These are the activations of a small neural network, seen along a few directions. Each row is one input.
Each table varies a few parts of the input and shows all the possible inputs, shuffled.
Descriptions start from the smaller parts, as in this example, which fits no table here: one of 8 places around a ring, together with either a single point or one of 11 places around a ring or (one of 3 separate values, together with one of 4 places along a line).
Shared parts are said once, and a part with two or three values counts as separate values.
(in the rows, 128 means zero)

Other details of the inputs shift rows strongly along two fixed directions, in all tables alike. That doesn't count.

Rows:
R1: [ 99 165  99 100 170 135 124 168 173 109 127 158 108 195]
R2: [109 168  93 122 150 146 140 152 152 117 115 113  96 182]
R3: [131 100 106 131 144 133 147 145 134 137 109 155 160  82]
R4: [130 143 127 119 124 133 122 133 124 130 134 120 117 134]
R5: [ 83 134  86  84 144 109 158 188 189 117 132 191  82 200]
R6: [174  86 167 155  93 113  92  78  60 136 132  98 160  58]
R7: [142  94 109  93 129  96  82 155 117 108 159 216 139 149]
R8: [151  84 119  85 129  84  67 163 104 101 167 221 140 138]
R9: [178  66 152 136  99  90  72 100  70 122 156 163 164  71]
R10: [111 152 107 119 156 136 128 133 160 123 109 117 115 166]
R11: [142 145 166 179 118 157 138  62 106 146 112  42 143  83]
R12: [121 135 136 125 119 135 168 133 150 135 126 114  98 157]
R13: [109 184 135 162 146 172 159 103 138 144 104  33 111 136]
R14: [125 109 164 147  96 119 155  99  98 154 126 106 128  84]
R15: [151  93 136 104 113  99  86 131 109 124 145 162 144 109]
R16: [156 107 167 128 102 117  96 108  83 129 155 131 152  82]
R17: [106 161  96 114 143 140 138 146 172 112 117 141 101 178]
R18: [117 155 151 161 108 151 193  98 134 151 110  51 104 125]
R19: [112 188 156 187 110 188 185  73 124 140 106   8 124 108]
R20: [ 82 141  65 124 175 142 164 199 197 125  76 164 131 158]
R21: [157  80 151 113 120  95  74 121  95 128 171 183 169  94]
Description of these inputs: either one of 2 separate values or one of 4 places along a line or (one of 3 separate values, together with one of 5 places around a ring).
Change only the choice among 3 separate values in R10. List by row number the other rows that result. -> R6, R15

Rows:
R22: [110 146 139 160 138 157 144 106 129 153  94  70 149  85]
R23: [144 143 157 147 115 138  96  87  87 126 127  71 138 106]
R24: [123 134 172 156 100 140 164 109 104 144 142  85 128 107]
R25: [131 151 110 171 118 152 134 101 106 121  96  59 120 114]
R26: [112 171 108 116 170 141 120 149 162 111 120 116 106 195]
R27: [ 98 145 121 108 147 123 156 161 172 134 122 131  90 188]
R28: [105 178 106 102 143 153 156 143 171 127 128 119  89 179]
R29: [ 92 150 102 122 185 146 142 167 184 136 100 137 131 158]
R30: [118 158 115 116 149 137 116 149 138 101 146 144 120 172]
R31: [ 93 145 107 121 164 142 146 166 164 134 120 160 147 136]
R32: [140  68 144  82 103  75  90 150 133 125 169 226 133 136]
R33: [157 104 178 133 116 108  95  82  78 150 160 112 143  89]
R34: [156  94 129  82 131  92  51 145 128 101 165 221 148 150]
R35: [120 145  85 137 143 138 136 155 137 103 125 144 120 160]
R36: [122 142 125 168 111 142 171 100 111 130  91  61 106 108]
R37: [153 128 121 155 111 149 137 111 104 130 109  79 140  91]
R38: [147 133 127 174 110 148 133  90 112 124 108  79 140 104]
R39: [137 142 122 174 136 151 144 104 115 134  97  59 128 118]
R40: [151  63 105  84 112  82 113 169 115 116 138 217 136 115]
R41: [161  69 157 144  87  99 123 110  64 133 149 151 164  61]
R42: [ 97 142  85 130 159 132 178 153 171 122  92 125  89 185]
R43: [116 181 100 107 151 160 139 153 168 110 120 113 103 180]
R44: [155  81 178 126  81  88  92 107  73 144 154 140 138  74]
R45: [114 133 123  96 119 125 153 163 160 135 133 149 103 155]
R46: [135  80 116  83 144 103  96 174 142 139 135 219 170  91]
R47: [155  75 150 152  90 105 132  91  91 131 129 132 148  74]
R48: [132 149 165 152 115 147 141  84  96 138 153  83 127 108]
R49: [144  90 133  75 121  84  69 130 127 116 182 223 133 146]
R50: [127 123 154 164 128 151 145  95 140 152 103  93 170  67]
R51: [ 95 175 103 105 145 132 128 136 156 118 132 124  83 190]
What is each input in this table made of? -> one of 5 separate values, together with either a single point or one of 5 places around a ring
Changing only the choice among 5 separate values turns R32 into R27. The same change can be made to R49. Which row results? -> R33
List by row number the other rows that have the choice among 5 separate values in common with R40. -> R28, R37, R43, R45, R46
Change only the choice among 5 separate values in R31. List by row number the other rows that result. -> R22, R29, R46, R50

Rows:
R52: [ 87 214 115 158 137 185 210 106 170 128  93  23  70 184]
R53: [163  81 152 123  90  91  94 117  76 127 156 150 133  97]
R54: [142 115 138  94 134 102  69 137 119 114 164 182 138 143]
R55: [158  77 171  91 103  80  67 123  89 129 182 191 146 107]
R56: [142 110 152 163 117 142 146 109  92 147 121 100 167  58]
R57: [105 123  77  94 159 123 129 189 175 122 108 187 126 155]
R58: [154 128 165 151 111 135 103  82  90 137 144  87 145  93]
R59: [118 141  84 101 147 116 108 165 145  97 132 170 103 191]
R60: [ 84 170 100 154 142 169 196 137 180 135  85  88 115 143]
R61: [129 125 160 186 121 153 166  80 108 164  92  45 154  56]
R62: [111 118  82 111 157 121 144 178 176 118 101 177 127 156]
R63: [120 144  91  94 149 122 108 155 153 101 137 172 106 186]
R64: [150 119 176 143  96 125 123  85  91 145 150  92 133  95]
What is each input in this table made of? -> either one of 5 separate values or (one of 2 separate values, together with one of 4 places along a line)
Change only the place on the line of 4 in R55. List by row number the other rows that result. -> R52, R53, R64
List by row number the other inputs of the same sort as R57. -> R56, R60, R61, R62
